Each row below holds a small network's activations on one record, seen along a few directions.
Each row is followed by the record's values for the fields T, Z, C, D, J.
A field that a record lacks is written missing.
The largest differences between rows may come from other fields.
In the rows, 500 means zero.
Strong random noise was added to every row along 14 fixed directions; ignore it. To show where, here is one row again and again, with new noise each time:
[534 643 583 750 605 739 298 250 486 464 611 479 681 378 498 509 596 680
 601 438 157 491 563 554 301 461 417 510 524 339 286 458 535 451 653]
[490 587 383 631 731 257 764 578 592 480 562 473 500 402 495 560 546 471
 350 510 463 430 490 595 687 573 549 527 440 366 761 404 566 524 649]
[468 616 675 658 413 451 530 372 571 459 585 463 431 532 646 425 302 847
 519 548 502 231 576 634 418 472 572 298 303 278 763 660 645 587 390]
[640 507 346 260 668 377 495 672 580 363 697 453 731 470 526 603 439 426
 377 815 505 466 499 374 546 622 361 313 674 490 701 472 332 614 446]
[513 644 458 450 576 519 483 612 500 536 500 582 552 664 343 757 367 514
 597 534 357 511 540 401 529 567 410 287 472 421 572 528 460 538 545]
[247 549 698 366 637 637  56 505 493 735 644 216 601 721 544 555 527 407
 335 557 547 644 481 578 575 622 417 327 655 421 422 676 214 660 496]
[334 448 487 412 425 461 462 467 465 497 444 645 516 665 522 441 519 595
 432 426 613 558 459 461 459 507 544 320 534 541 517 549 458 524 293]
[397 603 718 570 685 510 500 343 543 627 691 296 547 519 794 470 590 510
 276 620 577 476 577 776 601 743 411 273 520 474 627 537 283 570 425]
[322 668 503 469 487 463 490 182 691 458 555 334 541 239 533 583 601 393
 550 667 374 659 339 367 521 234 324 646 470 413 342 553 304 580 556]
[252 705 408 464 474 515 438 515 397 516 411 478 586 546 619 374 561 204
 206 451 660 461 400 404 628 540 709 427 550 359 587 567 460 666 653]
[451 575 585 567 290 941 736 410 400 480 378 748 501 636 467 409 278 507
 482 438 579 542 613 444 261 579 742 497 449 647 280 391 690 543 361]
[560 667 671 641 451 873 407 458 281 501 515 567 698 580 665 426 424 654
 535 421 493 202 645 584 408 655 557 304 552 407 520 608 528 459 600]
[509 757 326 545 474 268 506 383 491 349 414 459 618 249 538 577 528 438
 520 620 196 370 376 359 599 283 533 574 470 138 634 538 515 553 719]
[478 496 590 342 445 614 720 510 434 415 596 456 552 403 711 285 385 541
 581 664 498 493 580 639 466 589 464 618 633 525 566 450 479 440 374]
[281 551 478 323 524 452 663 498 316 635 265 598 599 569 582 647 727 393
 466 416 647 520 316 449 802 468 444 475 661 547 454 618 210 418 486]
[486 420 470 615 551 492 512 578 460 549 457 545 565 549 405 537 520 470
 378 357 545 484 531 559 608 584 628 554 537 537 545 453 510 442 596]

[647 488 392 496 386 561 346 716 552 399 629 565 422 620 327 451 268 458
 699 353 420 427 652 428 342 601 455 419 422 525 748 472 608 498 634]
T: t1 / Z: z5 / C: c1 / D: d2 / J: j6
[287 559 721 560 671 608 705 609 585 722 617 323 368 560 605 474 539 425
 526 364 852 411 543 736 791 609 327 518 385 647 671 666 352 437 658]
T: t1 / Z: z7 / C: c2 / D: d2 / J: j6
[717 497 429 616 245 604  59 305 474 377 413 417 794 310 535 537 577 318
 348 518 565 214 408 219 485 320 579 512 526 515 407 653 299 532 765]
T: t2 / Z: missing / C: c1 / D: d2 / J: j7
[388 484 444 344 836 512 407 740 548 690 672 472 488 752 395 575 631 281
 452 431 562 803 539 576 598 833 254 294 606 677 498 379 315 479 561]
T: t1 / Z: z4 / C: c1 / D: d2 / J: j7
[389 455 450 457 449 304 476 638 617 472 546 643 317 746 405 442 351 531
 517 417 605 596 578 496 471 613 534 228 365 527 759 526 592 547 358]
T: t2 / Z: missing / C: c2 / D: d2 / J: j6
[623 248 376 305 300 431 367 501 664 201 737 352 553 143 579 148 467 379
 560 666 673 565 522 372 388 392 390 761 632 712 555 446 442 435 478]
T: t1 / Z: z6 / C: c1 / D: d2 / J: j6
[486 434 475 356 593 657 334 626 474 441 644 419 606 477 493 337 513 365
 519 538 505 658 559 488 401 600 387 579 663 615 339 390 503 485 564]
T: t1 / Z: z2 / C: c1 / D: d2 / J: j6
[301 549 476 720 458 404 413 222 786 448 622 549 331 455 471 320 573 475
 401 391 599 705 507 450 291 424 477 370 209 568 460 430 633 608 454]
T: t1 / Z: z4 / C: c1 / D: d2 / J: j5
[584 341 511 507 390 232  99 592 457 557 463 179 502 486 536 436 392 269
 150 639 409 543 552 642 611 581 796 635 556 364 620 470 480 589 530]
T: t2 / Z: missing / C: c1 / D: d2 / J: j1
[270 360 567 391 392 360 423 590 603 427 593 331 351 477 564 163 388 697
 488 512 771 412 402 549 463 308 596 656 451 357 651 680 669 621 379]
T: t2 / Z: missing / C: c1 / D: d2 / J: j2
[327 412 542 558 540 489 627 436 652 515 584 433 376 500 536 324 559 574
 349 398 740 502 411 552 454 424 559 602 439 593 500 509 573 617 419]
T: t1 / Z: z2 / C: c1 / D: d2 / J: j6
[413 338 453 479 302 522 291 466 515 520 410 602 462 610 305 528 479 509
 569 343 515 626 455 374 450 368 554 566 506 616 371 527 466 466 443]
T: t2 / Z: missing / C: c2 / D: d1 / J: j6
[551 454 492 464 446 716 491 531 506 425 397 493 731 342 296 660 421 496
 540 647 572 455 383 228 540 206 579 829 682 506 222 593 495 504 642]
T: t2 / Z: missing / C: c1 / D: d2 / J: j6
[441 264 595 461 537 553 418 519 367 599 456 485 496 616 488 391 562 521
 411 469 459 751 541 680 438 658 618 620 696 583 296 366 488 443 285]
T: t2 / Z: missing / C: c1 / D: d2 / J: j2
[614 445 628 649 332 352 318 378 615 514 486 377 446 547 442 607 278 640
 385 599 513 324 543 515 484 408 665 406 336 415 586 635 570 620 381]
T: t1 / Z: z2 / C: c1 / D: d2 / J: j3
[402 728 807 764 408 826 487 204 391 687 388 519 423 582 623 590 552 543
 639 304 513 465 606 623 507 554 417 322 310 576 311 614 371 367 578]
T: t2 / Z: missing / C: c1 / D: d2 / J: j6
[454 499 619 551 577 630 284 275 310 665 357 527 703 626 609 633 735 606
 264 483 549 448 383 531 517 478 574 348 657 483 236 627 291 555 388]
T: t2 / Z: missing / C: c1 / D: d1 / J: j4
[464 432 435 432 442 451 927 476 795 362 554 666 387 450 388 569 358 607
 532 614 794 525 448 317 432 355 418 458 314 729 552 490 565 558 286]
T: t2 / Z: missing / C: c1 / D: d1 / J: j6
[463 311 702 471 539 679 353 527 444 536 655 491 532 577 586 330 539 816
 607 391 660 406 552 644 359 563 395 420 626 625 424 587 509 416 349]
T: t1 / Z: z2 / C: c1 / D: d1 / J: j6
[479 496 418 563 384 459 490 551 492 465 372 762 451 761 359 546 390 529
 432 357 624 512 550 412 464 552 595 191 307 607 588 496 626 491 406]
T: t1 / Z: z1 / C: c1 / D: d1 / J: j6
[498 382 580 560 592 521 606 315 695 471 653 523 458 506 494 474 544 717
 428 544 603 585 493 513 309 471 437 450 441 625 374 454 534 552 229]
T: t2 / Z: missing / C: c1 / D: d2 / J: j3
[336 452 612 297 600 605 253 643 423 648 571 294 513 621 573 413 547 494
 468 509 564 516 457 577 585 541 416 515 645 429 467 644 389 544 509]
T: t2 / Z: missing / C: c2 / D: d1 / J: j6
[640 350 374 565 429 408 567 536 680 345 522 541 460 316 261 564 408 620
 704 487 434 490 476 361 431 247 451 765 381 546 447 441 668 429 590]
T: t2 / Z: missing / C: c2 / D: d2 / J: j6
[465 637 630 493 460 703 621 266 353 629 299 524 553 504 566 660 592 409
 499 544 438 605 461 479 555 480 486 486 545 605 168 478 317 488 429]
T: t1 / Z: z2 / C: c1 / D: d2 / J: j6
[469 598 659 280 479 800 241 532 437 534 628 280 607 550 565 468 333 381
 584 741 419 601 568 488 405 536 372 512 619 453 330 555 394 592 518]
T: t2 / Z: missing / C: c1 / D: d1 / J: j6
[294 506 545 751 485 382 392 384 524 600 422 446 296 413 408 431 682 565
 719 151 314 584 471 672 609 369 418 733 339 382 458 539 545 304 728]
T: t2 / Z: missing / C: c2 / D: d2 / J: j2
[622 291 495 627 391 419 301 440 699 402 676 398 502 443 555 332 480 416
 310 483 700 476 636 581 495 633 483 421 395 740 670 465 433 464 478]
T: t1 / Z: z1 / C: c2 / D: d2 / J: j6
[458 507 510 431 155 318 668 410 306 597 111 465 451 465 678 544 489 238
 342 520 611 384 371 505 824 403 742 659 527 504 624 599 298 483 454]
T: t1 / Z: z3 / C: c1 / D: d2 / J: j6
[385 645 389 292 504 377 663 625 410 446 450 600 424 553 570 393 469 468
 603 566 448 563 442 469 505 536 444 394 525 359 618 482 572 551 409]
T: t1 / Z: z4 / C: c1 / D: d2 / J: j2
[587 521 397 674 443 540 588 461 550 549 342 690 426 582 181 731 411 377
 484 360 337 693 564 382 468 481 625 505 346 598 357 342 557 470 571]
T: t2 / Z: missing / C: c1 / D: d2 / J: j6
[390 550 322 282 398 394 768 500 507 286 497 707 420 425 602 272 531 564
 739 507 469 556 428 387 374 393 363 484 519 541 549 429 584 458 344]
T: t1 / Z: z2 / C: c2 / D: d2 / J: j6
[460 610 546 486 336 532 604 306 453 525 282 628 521 489 588 668 595 489
 556 469 635 403 376 352 589 355 417 368 429 621 436 672 293 451 415]
T: t1 / Z: z7 / C: c1 / D: d2 / J: j6
[331 368 533 495 353 377 607 514 590 676 314 442 301 470 336 655 498 248
 461 388 712 677 402 464 773 398 659 802 475 661 434 549 387 467 542]
T: t2 / Z: missing / C: c2 / D: d2 / J: j6
[426 696 638 606 430 875 893 291 509 547 428 548 409 358 517 512 453 480
 596 473 521 476 442 488 359 397 682 769 503 454 276 463 623 598 524]
T: t1 / Z: z5 / C: c1 / D: d2 / J: j6
[618 529 487 450 694 503 329 606 288 471 509 426 764 462 624 519 622 607
 433 594 345 312 453 550 543 526 511 474 749 263 519 542 467 483 588]
T: t2 / Z: missing / C: c1 / D: d1 / J: j6

Which values does each new row have?
[519 255 516 633 753 542 530 400 613 550 628 418 658 310 483 499 841 526
 260 447 635 590 387 592 549 502 545 759 729 649 266 403 381 485 528]
T: t2 / Z: missing / C: c2 / D: d2 / J: j6
[499 425 371 474 472 157 453 347 541 394 417 520 536 270 463 578 708 491
 665 492 296 615 374 442 628 269 277 615 502 524 458 474 356 303 541]
T: t1 / Z: z2 / C: c1 / D: d1 / J: j6
[613 244 414 472 311 272 184 688 526 493 471 540 468 656 319 580 384 361
 535 340 578 514 598 460 643 567 422 380 405 708 740 543 348 339 564]
T: t2 / Z: missing / C: c1 / D: d1 / J: j6
[545 479 643 610 626 413 570 427 708 593 641 349 357 557 552 642 417 696
 363 667 593 451 523 589 443 547 508 324 325 467 558 547 562 702 308]
T: t2 / Z: missing / C: c2 / D: d2 / J: j6
[616 189 644 617 496 412 176 614 466 628 564 362 399 684 452 461 414 678
 473 374 402 520 690 786 459 681 583 481 500 536 575 483 550 406 390]
T: t2 / Z: missing / C: c2 / D: d2 / J: j6
[601 288 411 638 354 425 483 364 779 251 624 453 566 257 419 361 433 576
 314 587 750 400 450 363 396 277 632 684 402 639 544 488 624 570 464]
T: t1 / Z: z1 / C: c1 / D: d1 / J: j6
[640 366 352 536 323 208 488 316 654 390 347 684 553 446 318 763 529 482
 378 562 551 527 383 234 525 324 600 408 449 608 463 515 398 518 314]
T: t2 / Z: missing / C: c1 / D: d2 / J: j3
[491 578 517 486 611 480 487 461 669 407 757 310 514 302 542 450 492 497
 636 646 453 503 496 472 446 446 304 592 517 399 545 533 479 507 591]
T: t2 / Z: missing / C: c1 / D: d2 / J: j3
[677 325 508 417 221 490 262 610 400 467 389 447 552 402 293 640 327 473
 782 481 299 451 528 404 577 344 515 794 628 506 469 614 430 316 654]
T: t2 / Z: missing / C: c1 / D: d1 / J: j6
[352 622 546 308 434 443 501 510 602 385 716 283 415 344 729 209 372 426
 584 707 531 504 505 561 465 477 399 530 479 386 742 593 493 580 468]
T: t1 / Z: z7 / C: c1 / D: d1 / J: j6
[451 438 574 509 288 672 634 448 367 456 407 555 415 405 502 268 418 568
 738 378 406 513 543 586 411 372 582 864 535 503 357 459 660 299 491]
T: t2 / Z: missing / C: c1 / D: d1 / J: j3
[221 635 657 338 479 707 807 547 427 580 449 470 502 529 601 407 433 453
 645 524 624 574 482 588 677 446 381 688 562 558 458 595 367 409 523]
T: t2 / Z: missing / C: c1 / D: d2 / J: j6
[527 457 553 495 548 586 365 549 638 451 686 352 552 450 448 441 430 748
 590 498 533 308 434 459 403 302 387 605 486 424 566 674 532 580 554]
T: t1 / Z: z7 / C: c1 / D: d2 / J: j6
[412 485 272 302 622 496 719 771 513 497 443 580 455 528 237 596 517 429
 660 427 516 641 379 285 579 345 421 708 535 540 402 454 563 494 618]
T: t2 / Z: missing / C: c2 / D: d2 / J: j6
[329 452 582 352 619 495 312 598 463 636 517 430 521 641 473 546 597 657
 652 435 546 527 383 517 588 386 306 447 594 420 436 714 406 481 491]
T: t1 / Z: z4 / C: c2 / D: d2 / J: j6
[536 423 464 548 499 424 737 522 569 408 524 445 505 246 592 423 562 589
 491 531 699 287 364 472 580 338 584 761 533 466 574 558 581 508 573]
T: t2 / Z: missing / C: c2 / D: d2 / J: j6
[377 476 467 610 563 377 334 511 619 553 587 326 402 552 350 411 397 434
 244 496 410 618 484 552 459 468 783 665 460 290 522 430 694 693 516]
T: t2 / Z: missing / C: c1 / D: d1 / J: j3
